These are the activations of a small neural network, seen along a few directions. Each row is one input.
In each table, some parts of the input vary, and every possible input appears once, in random order.
Descriptions start from the smaller parts, as in this example, which fits no table here: one of 3 separate values, together with either a single point or one of 9 places around a ring or (one of 5 places around a ring, together with one of 6 places along a line).
Shared parts are said once, and a part with two or three values counts as separate values.

Other details of the inputs shift rows strongly along two fixed directions, in all tables alike. That doesn't count.
These rows show it; all are for the same input, with only those details redrawn:
[  1 -29  -1  23  -2 -10  24  26   5 -18  25   2  23]
[ 18 -13  35 -31  18 -13   1  32  37   8  28  17 -31]
[-25  34  20 -12 -44  -4 -19 -30 -53 -16 -20   1  63]
[ -6  42  51 -59 -21  -9 -36 -16 -14   8 -13  15   7]
[ 12 -31  13   2  14 -11  18  34  25  -7  35   8  -8]
[-19  29  25 -20 -35  -5 -20 -22 -40 -11 -14   3  47]
[ 10   9  47 -48   6 -11 -18  12  17  11  15  16 -22]

A family of inputs:
r1: [ -9  40  22 -35  59  20 -41 -36  36  26 -19   6 -29]
r2: [-20 -38 -39  73 -28  -7  46  19 -26 -42  13 -11  81]
r3: [ 33  29 -16 -53  13 -21 -53 -57  38  39   9  28 -87]
r4: [ 16  53 -27 -31 -43  16   4 -29 -79 -18 -44 -46  27]
r5: [ -7  86   2 -17 -44 -13 -45 -35 -56  19 -24 -27  48]
r6: [ -36  -39 -102  105   12   32   14  -41    1  -30  -24    9   46]
r7: [  8 -52 -28  22  32 -25  47   9  49 -21  30  15  -8]
r8: [-14 -12  50 -12 -35 -10  -9  12 -21  28 -13  11 -19]
r9: [-31  42   9  19  13  36 -30  -7 -17   7 -26 -16  40]
r10: [ 30 -22 -59  40  36 -32  36  11  49   6  39 -19 -18]
r11: [  8 -54 -39   5   9 -15   9 -29  42 -16  17  47 -44]
r12: [ 42 -50   5  34  28 -24  25  83  50  60  55 -14 -96]
r13: [-19  11 -36  27   0  63  25   1 -46 -44 -61 -42  41]
r14: [-17  38  86 -47  26  33 -63  11  12  76 -25   6 -79]
r15: [ 24 -42 -16  -8  -9  18  61  25 -15 -49  -8 -10  -6]
Question: What is each input in this table made of?
Answer: one of 3 separate values, together with either a single point or one of 4 places along a line
Question: Changing only the choice among 3 separate values turns r1 into r10. The same change can be made to r13. Which row results?
Answer: r4

A family of inputs:
r16: [ -7 -47 -44  93  10  39  68  73 -21 -28   1 -48  42]
r17: [ 44 -49  24 -24  28  -7  39  71  51   4  43   7 -66]
r18: [-28  36 -51  11 -44   8  -6 -75 -60 -28 -52  -5  68]
r19: [   9   53   55 -107   35   10  -62  -54   29   17  -18   37  -59]
r20: [-50  51  -3  43 -32  28 -17 -22 -76   8 -55 -37  79]
r21: [-10  42   0 -44 -11   6 -33 -69 -25  -3 -38   8  -7]
r22: [  6 -40 -66  72  51  38  41  26  32 -11  -2 -30 -13]
r23: [  5  58 -10 -51 -16  -7 -36 -61 -22   0 -24  -3   0]
r24: [-45  31 -25  33 -57   1 -24 -60 -66 -13 -39  -1  70]
r25: [  11   44  104 -119    6   10  -48   -2    6   15   -6   25  -42]
r26: [-39  35 -30  27 -60   0 -23 -57 -61  -8 -38   2  74]
r27: [  8  54  38 -59 -43 -10 -22  -9 -46  -4 -15 -13  16]
r28: [  0  41  21 -72  14   5 -47 -55   7   5 -30  23 -30]
r29: [  1  70  64 -71  32  30 -82 -17  16  65 -28   6 -74]
r30: [-13  39  65 -62  -5 -11 -48 -20  -2  27 -14  18 -13]
r31: [ 41 -42  -4   3  42 -18   5  38  68  29  51  18 -75]
r32: [ 12 -67 -19  47  -1  -1  67  60   7 -33  29 -14   3]
r33: [ 50 -27  37 -34  52 -36   9  63  85  42  68   8 -98]
r34: [-15  31  -3   4 -72   0   4 -22 -91 -31 -37 -24  85]
r35: [  35  -44   47  -29   56  -22   11   56   82   39   55   18 -106]
r36: [  4 -56  11  33  38  -9  34  49  54  -1  46  13 -12]
r37: [ 14 -58 -95  81   9  -4  62   4   8 -37  16 -15  29]
r38: [-19 -67 -72 120 -23 -15  77  34 -14 -32  20 -20  78]
r39: [-39  36  -1   0 -36   2 -43 -52 -39  -4 -35  14  50]
r40: [-28  43  30 -30 -14   6 -54 -48 -15   7 -21  27  21]
r41: [ 21 -67   4  16  24   0  51  72  39 -23  37   1 -20]
r42: [ 41 -45  18   0  40 -28  23  56  62  30  54   6 -66]
r43: [-10 -52 -97 121 -22 -16  55  22  -7 -33  30 -21  68]
Question: What is each input in this table made of?
Answer: one of 4 places along a line, together with either a single point or one of 6 places along a line
Question: Changing only the place on the line of 4 turns r24 into r21. The same change can be made to r31. Which row results?
Answer: r37
Question: Change only the place on the line of 6 in r30. List by row number the other rows that result.
Answer: r33, r35, r36, r38, r42
Question: Start at r16 and move only the place on the line of 4, one step at a time. The first step leads to r20. Which rows follow, in order?
Answer: r29, r22
Question: Change only the place on the line of 6 in r25. List by row number the other rows that result.
Answer: r17, r27, r32, r34, r41
